These are the activations of a small neural network, seen along a few directions. Each row is one input.
In each table, some parts of the input vary, and every possible input appears once, in random order.
A made-up example of a description, with smaller parts first: one of 5 places around a ring, together with either a single point or one of 11 places around a ring or (one of 3 separate values, together with one of 6 places along a line).
Shared parts are said once, and a part with two or three values counts as separate values.

Other details of the inputs shift rows strongly along two fixed directions, in all tables alike. That doesn't count.
These rows show it; all are for the same input, with only those details redrawn:
[  1 -14  -7   5  -6   9 -15   4  -4  48  30   2  -5  37  23]
[-31  20  46  45  58  38   9  48   2 -23  30  21 -51  -4  -9]
[  1 -14  -6   5  -5   9 -15   4  -4  48  30   2  -5  37  22]
[  1 -14  -7   5  -5   9 -15   4  -4  48  30   2  -5  37  23]
[  1 -14  -6   5  -6   9 -15   4  -4  48  30   2  -5  37  22]
[ 41  -4  10 -19  -8 -11   8  -5 -19  42 -67 -26  37 -30   7]

Rows:
R1: [-21 -19 -19 -12 -35  -1 -11 -10  15   9  32  15   2  29  12]
R2: [-16  -7 -15  -9  -5  -4 -18   0   2  32  36  -7   2  32  25]
R3: [ 42   7   0 -23   0  -9  22 -23 -21  23 -55 -12  61 -29  13]
R4: [ 32  -5  -4 -23 -20 -12  -4   6  -9  26 -65 -37  42 -35  -1]
R5: [-42  29  23  32  61  43   8  33  14 -50  38  24 -29 -11  -6]
R6: [ 28 -11  -3 -35 -23  -2   8 -27  -5  -2 -57 -27  55 -33  -2]
R7: [ -8  41  52   6  53  13  45  27 -15 -38 -66  12   2 -70 -24]
R8: [-10 -22   7  -8 -12   0  -4 -18  -8  31  36   0  -6  40  21]
R9: [-24 -19 -18 -16 -29   7  -5  -9   8  13  32   7   4  34  10]
R10: [-35   4  41  40  27  33  -1  44  23 -50  32  13 -55 -12 -19]
R11: [-36  19  31  45  38  29 -10  57  19 -42  30  17 -48 -14 -14]
R12: [  4 -14 -21 -13 -28   5 -23 -17  17  -7  39  12   7  33   9]
R13: [-15  35  10  40  51 -14  58 -33  -9 -48 -61 -10 -22 -77 -80]
R14: [  4 -16 -14 -14 -37 -17 -27  -6   2  -4  37   4 -18  32  15]
R15: [ 29  -4   6 -31  -1 -27  10  -8 -20  30 -59 -26  46 -31   8]
R16: [ 47  -2  10 -15  -7 -14  19  -3 -20  42 -62 -26  40 -28  10]
R17: [ 36   5  -1 -26   0  -6  12 -25 -20  23 -60 -12  58 -31  10]
R18: [ -3 -12 -26 -19 -41  -9 -16  -8   8  -6  32  22 -13  32  12]
R19: [-16 -18  -5 -13 -17   8   7 -20  -3  29  32  18   0  39  18]
R20: [ -4 -29  -8  -4 -19  14 -11  -4  13  30  32 -12 -11  33  18]
R21: [ 40 -11   3 -22  -5 -14   8   0 -12  38 -64 -28  40 -33   5]
R22: [ -4  38  37   8  49  22  23  29  -3 -63 -58  -5  17 -76 -28]
R23: [ 23  36  39  13  29   0   8  50  -3 -63 -65  -4 -21 -77 -29]
R24: [  7  26  59   0  26  -5  21  27   3 -71 -58  -9 -12 -70 -36]
R25: [-15 -22  -5 -13 -16   1  -9 -12   6  22  37 -10  -5  34  21]
R26: [-10  -6 -31  -1 -16   5 -29  -6  13   9  37  12  19  25  19]
R27: [-24  26  31  38  37  25 -11  59  20 -50  31  21 -53  -8 -21]
R28: [-35  14  45  32  53  47  21  14   5 -49  38  30 -36  -2  -9]
R29: [-24   8  57  44  47  39  28  37   5 -31  37  16 -55   0 -10]
R30: [ 43   9 -12 -31 -29 -45 -13   0 -12 -10 -69 -23  30 -22   7]
R31: [ 54 -13  -4 -27 -43 -26  -6  -3  -1 -13 -73 -28  18 -21  -1]
R32: [  3  22  18  52  51  -8  45 -17 -11 -38 -61 -31 -36 -79 -82]
R33: [ 21   2  -1 -31 -16 -25  -3  -3 -16  18 -61 -35  47 -34   2]
R34: [ 29  17 -52  14  12 -37  16 -77 -14  18 -58 -30  41 -39 -40]
R35: [-10  45  11  50  68 -27  39 -16 -19 -38 -58 -25 -22 -79 -74]
R36: [ -9 -12 -19 -19 -37  -5 -13  -8  16   2  33  19  -3  35   6]
R37: [-35  37  12  27  30  11   0  51  14 -76  22  41 -51   3 -12]
R38: [  3   1 -32  -9 -18   1 -31  -5  14   2  38  16  14  32  13]
R39: [ 35 -16   4 -34  -7  -4  20 -32  -9   9 -56 -18  54 -31   4]
R40: [-38   4  42  35  33  41   5  45  16 -47  32   6 -52  -6 -20]
R41: [ -5 -11 -23  -5   5  11 -11 -11   2  25  39  13  20  33  23]
R42: [ -8  -6 -60  43   3 -20 -10 -38  -6  47  37 -16 -27  28 -33]
R43: [  9   1 -38  -9 -22  -3 -33  -4   5  -6  37  19   4  28  19]
R44: [-53  15  35  21  41  37  26  29  17 -49  33  26 -45  -7 -13]
R45: [ 22  -3 -29   7  -5 -51  24 -71 -22  22 -57 -46  16 -38 -47]
R46: [ 22 -13  10 -36 -27 -20   6 -16 -11   9 -59 -39  40 -31  -2]
R47: [ 50  -4 -12 -37 -35 -18  -3 -26  -6 -22 -57 -12  38 -35   0]
R48: [-26   7 -68  32   4 -26   3 -54  -5  36  37   5 -14  29 -31]
R49: [ -5 -14 -18   0  -9  10 -20   9   9  39  31  -8  -4  31  22]
R50: [-10  -1 -15  -4  -7   0   9  -5  -8  39  35  22  10  39  25]
R51: [ -3   3 -37 -15 -31 -14 -24   4   4   4  31  26  -6  30  17]
R52: [ -7  35  49  12  39  -5  15  39  -2 -55 -61 -10  -1 -79 -26]
R53: [  1 -35  -2  -2 -13  11  -6  -3   7  35  34  -4  -8  36  16]
R54: [-25  -3 -29 -12 -19   3 -14   4   4  23  31  11  11  32  15]
R55: [ 31 -11  -5 -30 -28 -10   2 -28   2  -6 -58 -19  53 -39   0]
R56: [ -9 -20 -18 -12 -12  19  -7 -23  12  11  39   2  10  31  21]
R57: [ -3 -12 -29 -16 -42 -13 -15  -5  12 -15  23  19 -12  45  15]
R58: [-15 -23  -7  -7 -30  -9 -23  -8  10  11  36  -3  -3  30  15]
R59: [-31  20  46  44  57  38   9  48   2 -22  30  21 -51  -4  -8]
R60: [ 17   7 -11 -38 -13 -15  16 -11  -8  23 -65 -16  49 -36   7]
R61: [ -3 -20   8  -4 -12  -3   6 -15  -9  32  41   0  -3  42  23]
R62: [ 18   6 -14 -32 -27 -25   3  -6  -3  12 -65  -9  50 -40   1]
R63: [-41  18  48  30  45  34  41  26   3 -41  37  36 -44   1 -11]
R64: [  2 -29   4   1 -16  14  -6  -9   0  39  31  -1 -12  39  18]
R65: [  9 -23 -11  -6 -36   0 -27   3  18  11  32  -1 -14  35   6]
R66: [-10  -7  -4  -3  -2  -4 -13  -5 -12  41  34   4   1  38  25]
R67: [-18  -9 -22 -11  -4   1  -2  -2   0  35  33  20  10  34  20]
R68: [ 30  13 -14 -39 -29 -29   1  -5  -2   5 -64  -5  45 -33  -5]
R69: [ 15 -23 -17  -6 -41  -4 -30   3   9   3  32   3 -24  32  12]
R70: [-42   6  53  28  54  26  19  32   6 -43  38  16 -49  -3 -12]
R71: [ 29   2 -41  10   1 -33  25 -89 -10   8 -56 -34  33 -36 -44]
R72: [ 37   8  -2 -34 -24 -37 -11  -3  -7   7 -60 -23  40 -33  -2]
R73: [  9   1 -41  -6 -22  -6 -33  -2   9 -15  28  17   5  41  22]
R74: [  3 -17  -5  -3  -8  15   8 -27  -3  20  42  12  12  40  23]
R75: [-36  30  50  40  62  22  21  42  -7 -30  40  22 -43  -1  -3]
R76: [ 10 -14 -30 -10 -33  -2 -24 -14  13 -25  29  13  -2  43  17]
R77: [ 13  27  49   2  21 -12  19  31  -2 -88 -68  -9 -21 -60 -28]
R78: [  3  -1 -25 -10 -27 -22 -36   6  -2   6  36   8 -11  30  19]
R79: [ 14  -7 -31   2 -31 -12 -37  18   9   3  21   4 -16  43  19]
R80: [-17 -24 -11 -16 -14   5   7 -14   4  25  34  16   3  36  16]
Question: The inputs of R21 and R53 match in every part but one. If R35 is changed in the same way as R21 into R53, which row does it become?
Answer: R45
Question: The inputs of R44 and R60 match in every part but one. If R74 is changed in the same way as R44 into R60, which row does it become?
Answer: R3
Question: The inputs of R6 and R22 match in every part but one. If R28 is changed in the same way as R6 into R22, which row does it become?
Answer: R17
Question: What do these inputs look like to the network?
Answer: one of 2 separate values, together with one of 4 places along a line, together with either a single point or one of 9 places along a line
Question: Which other rows agree with R49 in the choice among 2 separate values and the place on the line of 4? List them by row number.
Answer: R4, R11, R16, R21, R23, R27, R42, R59, R79
Question: Which other rows does R53 become when the place on the line of 9 takes its other values? List them by row number.
Answer: R10, R20, R29, R31, R40, R64, R65, R69
Question: Which other rows agree with R66 in the choice among 2 separate values and the place on the line of 4? List them by row number.
Answer: R2, R15, R30, R33, R35, R52, R72, R75, R78

Rows:
R81: [  6  -8  -5 -13 -11   2   0  -7  -1  19   0  -3  18   8  12]
R82: [ -2  19  41  11  33  10  21  30  -3 -32 -38  -3 -12 -47 -18]
R83: [ -6  22  36   6  31  11  22  19   3 -55 -34   9  -8 -46 -20]
R84: [-59   5  -2  45  24  34 -24  35  22 -29 118  45 -72  66   7]
R85: [-12  30  16  33  43  -1  30  -3  -4 -43 -30  -5 -19 -48 -47]
R86: [ 13  -9 -11  -9 -21 -10 -13  -3   1   9  -4  -9   4   9   6]
R87: [  6  -7 -14 -13 -17  -4  -7  -9   3   4   1   1  14   8   8]
R88: [ 13 -11  -2  -8 -14  -5  -7   0  -3  23  -4 -12   8   9  10]
R89: [  8  -8  -6  -8 -10  -2  -6  -2  -4  22  -3  -2  10   9  12]
R90: [  8  -4 -13 -14 -17  -9 -10  -7   0   6  -3  -2  14   7   8]
R91: [  3  -9  -3 -16 -11   1   3 -10  -2  17   0   0  17  10  15]
R92: [ 11  -7 -11 -10 -22 -10 -13  -4   1  10  -3  -4   6   7   5]
R93: [  2  -6 -23  10   2 -12   9 -34 -10  30   2 -13   6   2 -11]
R94: [  7  -7  -4 -12 -11  -3  -5  -5  -4  20  -3  -4  16   7  13]
Question: What do these inputs look like to the network?
Answer: one of 2 separate values, together with either a single point or one of 6 places along a line
Question: The inputs of R85 and R93 match in every part but the choice among 2 separate values. If R87 is changed in the same way as R85 into R93, which row does it become?
Answer: R81

Rows:
R95: [  5   2  20  12  12  -2  12   6  -5 -15 -16 -11 -20 -18 -16]
R96: [ -8  -5 -26   8  -9  -4 -18  -1   5  20  25   0  -6  22   2]
R97: [  4   7  18  14  27  14   8   4  -2  -8 -12  -6  -1 -23 -10]
R98: [-12 -12  -9   1  -1   4   1 -12  -2  25  28   3  -1  28  13]
R99: [ -9  18   7   9  23   0  17   7  -7 -12 -17   7  -3 -18 -10]
R100: [  5   6  27 -16   1  18   2  30   8 -38 -16  12  -1 -20   8]
R101: [-11  -1 -18   0 -10 -10  -4  -8  -3  22  27  13  -7  26   5]
R102: [ -9 -11 -23   2 -14   2 -16 -12  11   6  29  -1  -1  22   2]
R103: [  4  14   7  13  11 -11   7  10  -3 -18 -18  -3 -19 -17 -19]
R104: [ -9  11  15   1  11   0  17  -4  -1 -25 -11   7  -3 -20 -16]
R105: [-13  -7 -19  -4  -7   2  -1 -18   3   7  29   9   5  29   9]
R106: [  2 -19  11 -14 -23  15 -15  22   9  15  24   9   1  32  30]
R107: [  1  18  28  -9  10  -1  -6  42  -2 -26 -16   6   0 -19  12]
R108: [  3  19   4  17  24   7   4   8  -3 -12 -14   2  -1 -24 -12]
R109: [ -3   3  16  12  17   9   6   9   2  -9 -14 -13  -8 -24 -15]
R110: [-11 -13  -5  -1  -9  -3   1 -12  -2  25  30   5  -7  26   8]
R111: [ 65 -22 -31 -50 -60 -49  -1 -53 -16  35 -89 -43  65 -27   2]
R112: [ -2  -8 -22   4  -5   7 -14 -16   7   7  32   5   7  24   7]
Question: The inputs of R106 and R107 match in every part but one. If R95 is changed in the same way as R106 into R107, which row does it become?
Answer: R103
Question: What do these inputs look like to the network?
Answer: one of 3 separate values, together with either a single point or one of 5 places around a ring
Question: Which other rows agree with R112 in the choice among 3 separate values? List them by row number.
Answer: R100, R102, R104, R105, R111
